These are the activations of a small neural network, seen along a few directions. Each row is one input.
In each table, some parts of the input vary, and every possible input appears once, in random order.
Descriptions start from the smaller parts, as in this example, which fits no table here: one of 6 places along a line, together with either a single point or one of 11 places along a line or (one of 3 separate values, together with one of 8 places around a ring).
Shared parts are said once, and a part with two or three values counts as separate values.
In the rows, 128 means zero.

Other details of the inputs vary at random and push rows far along two fixed directions, the same in every table; ignore that.

Table:
r1: [102 162  56 172  86  77  88 117 149 169  84]
r2: [ 94 134  50 168 145 110 148 153 187 149  45]
r3: [ 94 118 139 101 201 210 214 179 120 102 106]
r4: [ 87 148  94 154 124 104 131 130 152 136  97]
r5: [137 133 139 112  70 125  93  97 105 172 172]
r6: [197 122 174  97 119 114  89  66  60  94 249]
r7: [ 77 165  64 172 151  98 145 153 183 131  51]
r8: [151 122 106 119 123 108 134 114 124  53 139]
r9: [201 130 149  90  81 104  60 105 114  86 181]
r10: [ 88 134  74 171  78  61  96 106 150 155  70]
r11: [114 130 160 111 128 143 129 119  98 141 134]
r12: [ 95 138 161 107 218 197 209 174 130 103 111]
r13: [113 124 142 110 150 174 169 143 104 132 127]
r14: [152 116 204  68  93 138  79  90  59 167 204]
r15: [123 117 145  94 207 209 218 175 133 122  95]
r16: [143 121 149 137  90 122  87 100 116 170 142]
r17: [163 111 138 107 204 172 230 224 127  83 125]
r18: [111 148 109 142  79  84  83 100 122 162 108]
r19: [165 117 101 127 116  79  96  86 108  82 152]
r20: [ 81 132  73 173  80  63  93 108 151 152  76]
r21: [196 111 182 108  89 137  87  75  63  77 237]
r22: [123 132 153 153  94 122  83 101 101 160 149]
r23: [102 141 163 105 216 196 213 172 128 106 106]
r24: [108 117 143  92 195 211 222 178 138 110 103]
r25: [151 118 192  88  78 157  98  87  69 173 222]
r26: [116 127  81 191  90  74  88 109 169 172  70]
r27: [102 126 133 115 117 133 136 126 115 131 111]
r28: [ 93 118 104 165 125 125 134 140 169 133  85]
r29: [162 159  54 165  94  47  59 127 196  86 110]
r30: [203 127 144 124  85 110  49 111 126  86 180]
r31: [214 136 184  87  93 131  94  81  91  88 246]
r32: [155 130 212 104  87 159  81  87  52 163 207]
r33: [101 124 159 106 178 179 190 156 143 115 132]
r34: [135 120 159 108  90 102  78  93  94 172 156]
r35: [134 114 175  77 157 178 167 137 108 132 128]
r36: [118 115 143 136 142 137 117 136 126 145 117]
r37: [176 129 123  77 207 199 183 197 154  29 121]
r38: [ 86 140  67 174 155  96 149 148 198 143  52]
r39: [101 124 161  98 205 198 222 173 149 103 111]
r40: [131 131 191 106 108 142 117  95  75 155 194]
r41: [148 136  18 179 110  45  86 100 154  94 109]
r42: [102 103 162 108 220 204 190 186 134 101 102]
r43: [116 119 159 127 121 157 128 126 102 132 139]
r44: [ 94 117 126 158 130 138 132 135 131 129 104]
r45: [ 92 123 105 170 128 123 135 137 146 131  77]
r46: [152 111 210  78  73 143 101  78  67 166 204]
r47: [157 102 154 100 200 158 230 218 129  72 110]
r48: [ 86 154  51 173 144 109 148 154 171 142  42]
r49: [164 140 115 136  97  85  96  84 115  79 191]
r50: [ 97 122 159  96 228 190 199 181 139 106 116]
r51: [171 125 190  80  87 157  95  87  63 184 210]
r52: [119 114 173  75 145 180 171 140 114 120 136]
r53: [112 150  96 158  87  96  85 105 121 173 124]
r54: [ 93 143  68 172 153  94 153 146 197 146  46]
r55: [114 128 158  92 215 198 215 174 145 111 105]
r56: [145 123  39 197 112  46  77  98 160  83 101]
r57: [ 97 149  76 172  84  61  90 107 149 163  67]
r58: [163 115 104 182 105  67 119 165 146 124 119]
r59: [104 129  75 167  87  63  91 107 166 169  70]
r60: [127 118 140 115 127 129 139 120 128 152 104]
r61: [164 136  51 188  82  61  79 111 190  78 100]
r62: [159 126 187  75  96 150  79  97  58 178 217]
r63: [ 88 137  49 161 153 102 138 161 180 146  46]
r64: [206 122 207 105  95 105 113 126  66 144 247]
r65: [188 125 133 101 103 118 115 107 128  68 162]
r66: [167 149  30 169  81  60  88 113 183  89 108]
r67: [138 124 198 113 136 177 131 119  78 142 162]
r68: [129 121 148 136  77 124  90 102 120 157 152]
r69: [ 95 106 157  87 194 199 216 174 142  96  95]
r70: [117 113 158  99 138 137 120 127 108 143 138]
r71: [ 80 147  73 186  92  62  95 109 160 156  96]
r72: [ 96 152  70 167 104  55  77 120 170 166  95]
r73: [148 129 187  86  78 157  95  88  49 168 216]
r74: [ 97 112 129 138 172 173 188 168 163 111  75]
r75: [114 102 164 113 211 211 205 177 140 108  93]
r76: [113 145 118 141  83  92  97 102 145 162 142]
r77: [127 137 148 127 110  99  86 102 114 172 162]
r78: [126 140  17 169 141  89 148 144 180  52  78]
r79: [111 118 141  96 190 184 171 167 121 128 124]
r80: [131 122 148 131 100 116  72 110 109 162 150]
Description of these inputs: one of 4 separate values, together with either a single point or one of 4 places along a line or (one of 3 separate values, together with one of 5 places around a ring).
- The inputs of r64 and r17 match in every part but the choice among 4 separate values. If r49 is changed in the same way as r64 into r17, which row does it become? => r78
- The inputs of r52 and r68 match in every part but the choice among 4 separate values. If r10 is changed in the same way as r52 into r68, which row does it become? => r45
- Change only the place on the ring of 5 in r48. List by row number the other rows that result. => r13, r15, r24, r63
- Change only the choice among 3 separate values in r54. List by row number the other rows that result. => r38, r55
- Start at r9 and move only the place on the line of 4, one step at a time. The first step leads to r65. Which rows follow, in order? => r8, r19
- Start at r62 and move only the place on the ring of 5, one step at a time. The first step leads to r1. Which rows follow, in order? => r73, r5, r51
- Start at r30 and move only the place on the line of 4, one step at a time. The first step leads to r61. Which rows follow, in order? => r21, r56
- Change only the choice among 4 separate values in r2. List by row number the other rows that result. => r38, r59, r75

Table:
r81: [119 121 143 138 192 145 157 133 121  55 138]
r82: [100 141  21 166 119 134 143 141 199  92  36]
r83: [193 119 147 149  67 118  98 121  94 162 194]
r84: [143 111 194 109 131 158 192 166 115 135 161]
r85: [105 136 146 147 188 174 184 202 164 148 101]
r86: [ 86 115 186 121 207 203 173 136  91 124 143]
r87: [158 131 120  83 153 158 160 138  80 124 163]
r88: [113 122  74 193 103  91 102 103 109 117 109]
r89: [119 123 183  70 112 191 169 109 112 111 150]
r90: [104 162 105 123 129 100 100 115 120 190 133]
r91: [179 110 172  96 115 110  67 112 111 109 164]
r92: [150 100  97 131 126 126 113 150 133 120  75]
r93: [113 108 171 139  77  99 108  68  69 147 179]
r94: [123 130 160  63 152 147 192 138  89 132 155]
r95: [ 93 158 105 145  89 131  78  90 161 169 107]
r96: [139 159  65 134 126  53  97 114 153 117 135]
r97: [138 138  96 165 200 129 196 206 209  69  79]
r98: [108 125 114 148 113  96  65 127 152 183  73]
r99: [128 156  82 144  91  99  80  95 181  90 119]
r100: [151  96 181  96  66 100  85  97  93 165 145]
- What do these inputs look like to the network? => one of 4 places along a line, together with one of 5 separate values
- The inputs of r100 and r94 match in every part but the choice among 5 separate values. If r98 is changed in the same way as r100 into r94, which row does it become? => r90
- Change only the choice among 5 separate values in r81. List by row number the other rows that result. => r91, r96, r97, r99
- Change only the place on the line of 4 in r83. List by row number the other rows that result. => r84, r85, r97
